Each row below holds a small network's activations on one input, seen along a few directions.
In each table, some parts of the input vary, and every possible input appears once, in random order.
Descriptions start from the smaller parts, as in this example, which fits no table here: one of 3 separate values, together with either a single point or one of 9 places around a ring or (one of 6 places along a line, together with one of 8 places around a ring).
Shared parts are said once, and a part with two or three values counts as separate values.
In the rows, 128 means zero.

Other details of the inputs shift rows strongly along two fixed directions, in all tables alike. That doesn't count.
To show where, the next rows are all for the same input, with only those details redrawn:
[129 119 120 112 164 124 148 123 113 102 133 145]
[ 42 170 127 196  26 192 161 106  63  94 103  93]
[150 136 141 172 120 129 124 156 158 133 131 135]

A family of inputs:
row 1: [124 110 115  80 146 112 129 105 129 123 123 111]
row 2: [ 48 158 107 158  44 169 124 104  70 119 105  93]
row 3: [149 126 143 157 110 127 115 159 150 160 131 140]
row 4: [151 130 125 145 108 123  92 157 150 169 143 129]
row 5: [156 134 145 170 113 137 129 159 148 143 144 137]
row 6: [143 122 142  94 154 116 146  93 123 107 122 120]
row 7: [144 123 128 155 117 114 103 159 162 152 135 124]
row 8: [142 141 140 162 126 130 108 156 158 139 131 134]
row 9: [154 137 145 169 114 133 130 157 153 142 140 136]
row 10: [117 109 104  96 153 117 131 122 115 126 140 135]
row 11: [147 129 143 156 111 123 116 157 155 158 127 139]
row 12: [133 114 140  84 148 108 133  93 121 123 109 120]
row 13: [150 136 141 172 120 129 124 156 158 133 131 135]
row 14: [111 138 132 126 105 145 150 103 119 105 110 108]
row 15: [120 126 119 102 165 130 134 122 115 114 137 146]
row 16: [127 112 126  83 148 115 136 104 129 120 106 126]
row 17: [149 122 132 153 108 123 106 163 152 164 149 127]
row 18: [120 112 116  99 155 120 138 120 115 123 123 149]
row 19: [146 143 144 159 119 134 113 158 153 148 141 135]
row 20: [143 127 139 159 118 119 110 156 160 149 118 137]
row 21: [ 62 154 113 134  47 162 125  88  90 123  96  77]
row 22: [ 85 131 128 107  92 135 137  79  88 116 111  84]
row 23: [149 137 140 172 115 133 128 155 159 138 135 136]
row 24: [149 139 146 137 122 127 111 136 173 139 119 117]
row 25: [132 120 124  77 147 106 113  90 120 131 119 108]
row 26: [123 119 104  87 149 118 118 120 106 135 139 136]
row 27: [133 127 141  87 157 118 129  95 123 114 122 119]
row 28: [147 140 145 159 118 138 112 159 148 150 145 136]
row 29: [119 118  99  89 152 118 116 117 114 131 134 136]
row 30: [121 110 110  93 150 117 133 125 107 130 145 134]
Changing only one part turns row 24 into row 14. The same change can be made to row 8. Which row results? -> row 13
What do these inputs look like to the network? -> one of 5 places along a line, together with either one of 2 separate values or one of 4 places along a line
Which other rows agree with row 2 in the place on the line of 5? List them by row number. -> row 4, row 21, row 25, row 26, row 29
Change only the choice among 2 separate values in row 24. List by row number the other rows that result. -> row 27

A family of inputs:
row 31: [137 128 124 166  97 115  68 174 150 186 128 145]
row 32: [175 128 150 195 104 119 132 160 156 143 158 120]
row 33: [115 100  76  66 164 130 129 136 105 135 152 153]
row 34: [131 138 120 191 119 130  99 188 171 145 140 142]
row 35: [144 139 103 192 114 121  91 178 166 147 151 126]
row 36: [168 163 149 170 111 129  90 142 174 142 152  99]
row 37: [ 70 134 144 130  63 154 161  93  29 127 113 112]
row 38: [145 114 112 126 138  94 121 115 162 114 118 102]
row 39: [125  94 105  54 146 106 143  98 134 126 116 115]
row 40: [141 100 139 111 178 120 170 124 104 103 149 153]
row 41: [142 126 128  58 163 131 124 105 123 134 155 123]
row 42: [118  96 119  65 151  89 118  87 116 138  95 124]
row 43: [ 39 185 150 160  16 189 120  77  52 138 103  72]
row 44: [172 119 155 163  85 132 139 169 159 174 153 126]
row 45: [141 136 136  84 189 127 125 108 122 101 145 130]
row 46: [150 145 139  88 187 136 131 109 128  97 124 152]
row 47: [144 111 145 115 177 129 176 125 113 101 127 176]
row 48: [ 38 141 115 142  64 160 161  79  79  76  78  79]
row 49: [136 149 127 191 119 135 112 185 177 142 120 167]
row 50: [129 113 121  92 176 114 151 106 141  92  81 143]
What do these inputs look like to the network? -> one of 4 separate values, together with one of 5 places along a line
Changing only the choice among 4 separate values turns row 50 into row 47. The same change can be made to row 42. Which row results? -> row 37
